These are the activations of a small neural network, seen along a few directions. Each row is one input.
In each table, some parts of the input vary, and every possible input appears once, in random order.
Descriptions start from the smaller parts, as in this example, which fits no table here: ring(5) and (point or line(9) or (values(2) and line(6))).
Shared parts are said once, and a part with two or three values counts as separate values.

Rows:
r1: [-1.81 -7.13 -4.08 -7.62 -3.44  1.73  0.47 -6.29  1.32  0.48  2.37  4.17
 -3.31  1.30 -1.03  3.02  4.13  3.15  5.57]
r2: [-2.44 -4.75 -4.77 -6.54 -4.40  1.64  1.72 -6.13  2.01  2.22  2.72  0.39
  0.11  0.42  2.58 -0.36  1.81  1.78  6.56]
r3: [ 4.37  0.95 -6.89  3.33 -2.40 -0.27  5.56  4.16 -3.49  2.29  0.98 -1.33
 -5.37 -1.89  2.00  1.85  1.17  1.06  5.68]
r4: [-5.12 -5.78  4.33 -1.49 -4.06  1.12 -6.41 -5.09  4.34 -7.21 -2.04  3.88
 -0.95  0.44  2.16  0.29 -0.93  1.25 -0.75]
r5: [-7.71 -3.04  4.50  1.55 -3.10  2.24 -1.29 -4.43 -1.65 -7.67 -5.87  1.96
  4.09  2.42  4.21 -2.71  0.88 -7.02 -2.29]
r6: [ 8.10  6.62  0.22  2.33  6.77 -0.67  2.54  7.46 -2.25  4.14 -2.21 -0.54
  3.84 -6.28 -2.92  4.36 -1.52 -2.78 -2.15]
r7: [ 2.18 -1.83 -5.59  2.97 -2.98  0.03  4.23  1.80 -1.02  6.50  3.85  0.02
 -3.94 -3.86  2.20  3.15 -2.45  4.39  4.97]
r8: [-5.73 -4.06  4.43 -0.27 -4.42  2.08 -4.53 -5.51  3.79 -5.33 -1.79 -0.17
  2.21 -0.50  5.02 -4.56 -2.66  0.56 -0.30]
r9: [-2.95 -4.09 -5.52 -6.81 -1.22  3.04  4.30 -5.55 -3.98  0.74 -0.89  2.57
 -0.79  3.25  2.50 -0.01  5.71 -6.41  4.95]
r10: [ 2.79  0.20 -6.50  3.24  1.91  1.61  6.14  3.00 -5.70  5.03 -0.67  3.27
 -4.07 -2.60  3.28  3.32  2.05 -1.63  5.62]
r11: [-0.60  2.00  6.92  0.29  4.24 -4.71 -6.43  0.03  3.73 -1.20  1.80  1.85
  0.60  5.80 -3.23 -1.64 -1.72  2.82 -5.18]
r12: [ 7.42  4.66  1.06 -0.15  4.33  0.45 -0.53  5.98  0.48  6.47  3.91 -5.76
  1.25 -4.42 -3.37  4.54 -5.71  2.18 -2.45]
r13: [-3.46  4.18  6.53  4.26  5.26 -6.16 -1.80  1.60 -1.52 -2.71 -4.06  1.22
  5.78  2.44 -2.11 -5.29 -0.40 -4.02 -5.58]
r14: [-3.64  5.01  5.23  3.98  3.38 -4.69 -3.66  3.35  0.73 -4.12 -2.54 -3.31
  3.08  3.61 -2.88 -8.25  0.77 -0.74 -7.94]
r15: [-7.50 -2.45  2.58  2.33 -5.33  3.75 -3.04 -3.52  1.86 -9.68 -5.22 -1.93
  2.18  2.39  2.14 -6.09  1.21 -3.84 -3.73]
r16: [-2.17  2.75  7.24  1.51  4.67 -3.73 -5.32 -0.05  2.62  0.88  1.05 -3.89
  2.28  4.25 -1.12 -5.29 -3.39  1.67 -4.58]
r17: [-2.16 -3.20 -6.27 -5.84 -4.22  2.91  3.62 -4.91 -0.19 -2.32  0.75 -1.75
 -1.67  3.19  0.73 -1.78  5.51 -3.64  5.10]
r18: [ 2.73 -2.39 -4.34  2.50 -2.70  0.69  3.48  0.28 -1.46  4.96  3.95  4.75
 -6.50 -2.63 -1.06  5.67  0.64  6.52  3.95]
r19: [ 8.97  7.48 -0.83  1.58  3.93 -1.67  1.23  8.82 -1.17  1.82 -0.12 -5.65
  1.61 -4.74 -3.36  2.70 -1.61  0.32 -3.84]
r20: [ 8.73  4.85  1.76 -1.14  3.78  0.61 -0.26  4.99  1.53  4.70  4.03  0.27
 -0.45 -2.59 -5.76  7.07 -3.47  4.38 -3.59]
The inputs of r7 and r16 match in every part but one. If r10 is changed in the same way as r7 into r16, which row does it become?
> r13
What do these inputs look like to the network?
> line(4) and ring(5)
Change only the line(4) part in r20. List by row number the other rows that result.
> r6, r12, r19
Change only the ring(5) part in r19. List by row number the other rows that result.
> r3, r14, r15, r17
A walk changes only the ring(5) part. It starts at r11 and steps to r20. List the rest of the walk in order.
> r18, r1, r4

Rows:
r21: [ 1.43  2.29  1.39  0.62  2.61 -2.30 -0.69  1.88  0.32  1.75  0.97 -0.81
  0.75  0.31 -1.79 -0.40 -0.98  1.17 -1.56]
r22: [ 1.92  1.82 -0.13  2.13  0.27  0.62  0.91  2.65 -0.91  0.03 -0.90 -1.25
  0.55 -2.21 -0.03  0.94 -1.03 -0.75 -1.05]
r23: [ 0.83 -0.43 -2.23 -1.94 -0.11  0.64  1.49 -0.52 -0.47  2.09  1.41 -0.83
 -0.66  0.12  0.06  0.65  0.59  0.00  1.93]
r24: [ 0.91  0.59 -1.83 -0.01  1.16 -0.37  2.13  0.69 -1.96  1.54  0.01  0.94
 -0.71  0.45 -0.15  0.73  1.42 -1.21  1.26]
r25: [ 1.67 -0.66  0.18 -0.56 -0.49  0.57 -0.83  0.18  1.15  0.73  1.32  0.76
 -1.17 -1.23 -0.54  2.53 -1.19  2.29  0.27]
r26: [ 1.42  1.64  1.25  2.36  1.02 -1.18 -0.96  2.23  0.58  1.04  1.04 -0.72
 -0.84 -0.36 -0.93  0.16 -1.73  2.32 -1.51]
r27: [ 1.52  0.03  0.35 -2.05  1.04  0.12 -0.45 -0.28  0.82  1.66  1.42  0.67
  0.20 -0.31 -1.48  1.94 -0.46  1.17 -0.09]
r28: [-7.33 -3.90  3.27  0.16 -2.95  0.65 -2.94 -5.30  1.36 -5.16 -2.73  1.45
  1.75  2.61  3.47 -4.39  0.23 -2.07 -0.43]
r29: [ 0.98 -0.99 -2.54 -0.45 -1.74  0.88  1.38 -0.13  0.07  1.23  1.14 -0.38
 -1.47 -1.33  0.80  1.03  0.04  1.37  2.37]
r30: [-6.22 -2.74  2.38 -2.17 -2.51  0.45 -2.92 -4.86  1.75 -6.45 -2.43  0.37
  1.52  4.32  0.77 -4.63  2.49 -2.52 -1.58]
r31: [ 2.08  2.53  0.08  0.36  2.21 -0.15  0.83  2.38 -1.11  0.69 -1.00 -1.46
  1.68 -1.24 -0.59  0.29 -0.27 -1.98 -1.10]
r32: [ 0.78 -0.17 -2.18  1.55 -0.50  0.07  2.04  1.07 -1.60  0.85 -0.25  1.27
 -1.59 -1.13  0.41  1.14  0.89  0.21  1.50]
What do these inputs look like to the network?
> values(2) and (point or ring(5))
The inputs of r21 and r26 match in every part but the values(2) part. If r23 is changed in the same way as r21 into r26, which row does it become?
> r29

Rows:
r33: [ 7.35  0.53 -5.85 -0.90  0.03  0.83  4.46  3.49 -1.25  6.80  4.34  2.16
 -4.48 -4.20 -2.83  7.46  0.11  4.69  3.47]
r34: [-3.58 -3.26  0.30 -2.12 -2.90  2.32 -1.06 -3.37  0.18 -4.08 -2.61 -0.08
  1.82  0.33  2.00 -0.66  1.20 -3.35 -0.22]
r35: [ 3.43  1.21 -0.04  4.10  0.51  0.30 -0.42  3.91 -0.10  2.40  1.06 -0.94
 -2.48 -2.93  1.91  2.64 -3.81  2.55  0.91]
r36: [-3.84 -3.06  1.54 -2.00 -2.47  1.88 -0.56 -3.93 -0.21 -3.83 -2.46  1.48
  1.93  0.93  2.19 -0.70  0.43 -3.42  0.70]
r37: [ 0.97  2.67  2.04  4.99  0.21 -1.31  0.08  3.27 -0.29 -0.15 -1.25 -0.57
  1.86 -3.42 -1.36 -0.19 -1.91  1.43 -3.10]
r38: [-5.68 -2.86  1.72 -0.40 -0.70  0.18 -1.36 -4.24 -0.37 -2.19 -1.47  3.22
  0.46  3.18  2.41 -3.05  1.66 -1.27  0.12]
r39: [ 0.20 -0.37  6.97 -4.97  2.18 -1.95 -7.72 -2.65  6.79  0.27  4.22 -0.19
  1.44  2.67 -4.37  0.54 -3.54  5.93 -4.32]
r40: [-4.79 -2.99  1.49 -0.96 -1.61  1.20 -0.65 -5.03  0.46 -2.87 -1.85  3.03
  1.60  2.30  2.53 -1.72  1.13 -3.25  0.93]
r41: [ 3.97  1.00 -0.05  4.09  0.39 -1.66 -0.13  3.88  0.00  1.21  0.12  1.30
 -2.29 -4.45  0.93  3.01 -2.58  3.55  0.81]
r42: [ 3.11  4.67  0.72  1.36  4.69 -1.68  0.95  4.52 -2.14 -0.33 -1.79 -0.12
  1.24  0.72 -3.39  0.80  1.77 -2.64 -3.14]
r43: [-4.19 -1.97  0.21 -1.21 -3.75 -0.24 -1.17 -3.35  1.77 -4.29 -0.71 -0.68
 -0.22  3.26  1.71 -3.71  1.77 -0.36  0.49]
r44: [-3.31 -2.21 -0.21 -1.51 -3.35  1.64 -1.31 -3.44  1.79 -4.87 -1.77 -0.70
  0.73  1.84  1.76 -3.79  1.77 -1.13  0.51]
r45: [ 5.79  3.80 -4.13 -1.77  4.22 -2.75  3.86  4.21 -1.85  6.01  1.41 -0.66
  1.15 -3.05 -2.70  2.34  0.88  0.31  2.16]
r46: [ 3.12  4.83  0.80  1.17  4.39 -0.66  0.88  4.00 -2.61  0.87 -0.79 -2.28
  0.61  1.46 -1.78 -0.19  0.11 -3.75 -3.21]
r47: [-4.04 -2.64 -0.10 -2.09 -2.65  2.55 -1.29 -3.25  1.10 -4.72 -2.59 -0.67
  0.83  0.06  1.74 -2.75  1.96 -2.47  0.22]
r48: [ 0.58  2.72  1.87  4.74  0.48  0.27  0.10  3.43 -0.19  1.00 -0.25 -2.64
  1.53 -2.07  0.03 -0.90 -3.49  0.45 -3.24]
r49: [-6.38 -3.53  1.38  0.12 -1.31 -0.99 -1.64 -4.40  0.35 -2.24 -1.36  1.99
 -0.64  4.13  1.43 -4.21  1.89 -0.50  0.54]
r50: [ 5.75  3.76 -3.47 -1.62  4.22 -1.19  3.96  3.73 -2.40  6.85  2.46 -3.43
  0.59 -1.95 -1.19  1.76 -0.20 -0.62  2.21]
r51: [ 7.11  0.74 -5.61 -0.74  0.18  2.64  4.42  2.94 -1.73  7.63  5.16 -0.59
 -4.83 -2.87 -1.70  7.25 -0.87  3.91  3.73]
r52: [-5.57 -3.03  0.44 -0.30 -2.76 -1.41 -1.41 -3.72  0.70 -3.47  0.14  0.40
 -0.85  4.07  0.67 -3.92  1.72 -0.08  0.42]
What do these inputs look like to the network?
> point or ring(9) or (values(2) and ring(5))
Which of the alternatives is r47?
> ring(9)
Change only the values(2) part in r45. List by row number the other rows that result.
> r50
